X =
[[ 129.25  252.58 -264.75 -267.19 -187.32  258.75 -261.97 -252.20 -275.97
   120.63 -266.48 -249.59 -257.67 -169.94 -259.71]
 [-184.59 -203.19  -93.70  -92.81 -112.09 -206.13  -94.01  -96.48  -89.12
  -178.16  -89.76  -96.63  -97.80 -120.31  -95.24]
 [-121.03 -128.88  -84.11  -83.80  -90.08 -131.57  -84.89  -84.78  -83.19
  -116.35  -83.85  -84.67  -86.54  -95.34  -84.62]
 [ 117.53  244.22 -274.83 -277.01 -201.76  253.76 -270.24 -263.47 -282.93
   104.99 -271.95 -261.18 -266.57 -180.81 -270.23]
 [-132.20 -146.32  -85.74  -85.56  -91.18 -150.98  -87.69  -86.07  -86.55
  -125.47  -88.50  -85.89  -88.79  -98.54  -86.09]
 [  -2.53   58.93  -90.52  -89.27  -96.92   77.89  -79.16  -94.11  -73.18
   -21.65  -60.42  -94.73  -85.04  -77.37  -92.26]
 [-145.26 -165.54  -87.34  -87.17  -94.74 -170.14  -89.52  -88.01  -88.42
  -139.22  -91.09  -88.01  -90.03 -101.71  -87.72]
 [ -32.79  -69.09 -120.41 -122.72 -111.67  -45.53 -116.69 -122.00 -128.69
   -81.11 -133.72 -125.83  -96.13  -64.11 -117.67]
 [ -84.29  -77.03  -96.93  -96.70 -101.20  -70.48  -93.85  -98.53  -92.72
   -92.84  -90.30  -99.12  -93.81  -92.98  -97.37]
 [-162.27 -182.96  -87.15  -86.72  -97.70 -189.12  -89.50  -88.16  -87.03
  -152.88  -89.46  -87.98  -91.68 -108.24  -87.91]]
Rows and columns are counted from 0.
(0, 0) => 129.25
(2, 11) => -84.67
(7, 13) => -64.11
(3, 2) => -274.83
(1, 3) => -92.81
(2, 0) => -121.03
(9, 1) => -182.96
(1, 4) => -112.09
(6, 5) => -170.14
(1, 14) => -95.24
(9, 13) => -108.24
(5, 4) => -96.92
(6, 7) => -88.01
(5, 3) => -89.27
(4, 8) => -86.55
(5, 10) => -60.42
(6, 11) => -88.01
(2, 5) => -131.57
(0, 11) => -249.59
(4, 6) => -87.69
(1, 6) => -94.01
(4, 0) => -132.20
(2, 3) => -83.80
(5, 0) => -2.53
(6, 9) => -139.22
(8, 10) => -90.30
(1, 10) => -89.76
(0, 7) => -252.20
(8, 7) => -98.53
(5, 2) => -90.52
(4, 4) => -91.18
(2, 10) => -83.85
(9, 2) => -87.15
(4, 14) => -86.09
(0, 1) => 252.58
(2, 8) => -83.19

M =
[[ -6  13   7 -21  -2   6  -4  -2 -10  -9  26 -27  15   5  21  12]
 [-17  -2  -3  19   8   0  -4   4   6 -24 -15  23  -2   9 -19 -23]]
M[0][0]	-6
M[:, 7]	[-2, 4]
M[0][1]	13
M[:, 13]	[5, 9]
M[0][12]	15
M[0][13]	5
M[0][6]	-4
M[1][15]	-23
M[1][0]	-17
M[1][7]	4
M[0]	[-6, 13, 7, -21, -2, 6, -4, -2, -10, -9, 26, -27, 15, 5, 21, 12]
M[:, 12]	[15, -2]

data = [68 18 19 15 84  5 47 71 64 25 44 20 10]
data[0]	68
data[1]	18
data[3]	15
data[10]	44

m =
[[  2  -3 -10   3]
 [  2  -3 -10  12]
 [ -5  -3 -10 -10]
 [  1  -3 -10  13]
 [ -5  -3 -10   3]
 [ 20   2  -6  12]
 [ -5  -3 -10   3]
 [ -8   4  -5   3]
 [ -6   9  -2 -32]]
m[-9, -4] -> 2
m[8, 0] -> -6
m[8] -> [-6, 9, -2, -32]
m[5, -3] -> 2
m[-3, 2] -> -10
m[-9] -> [2, -3, -10, 3]
m[-8] -> [2, -3, -10, 12]
m[-7] -> [-5, -3, -10, -10]
m[1, 1] -> -3
m[2, 3] -> -10
m[-4, -1] -> 12
m[8, 2] -> -2
m[-4, 2] -> -6
m[-5, 3] -> 3
m[7, -2] -> -5
m[-8, -1] -> 12
m[-2, -4] -> -8
m[:, -1] -> [3, 12, -10, 13, 3, 12, 3, 3, -32]
m[-9, -1] -> 3

arr = [0.57, 0.89, -1.23, 0.02, 0.08, 1.54, 0.54, 0.92, 1.01, -0.26, 0.11]
arr[-11]	0.57
arr[-3]	1.01
arr[7]	0.92
arr[-2]	-0.26
arr[6]	0.54
arr[-7]	0.08
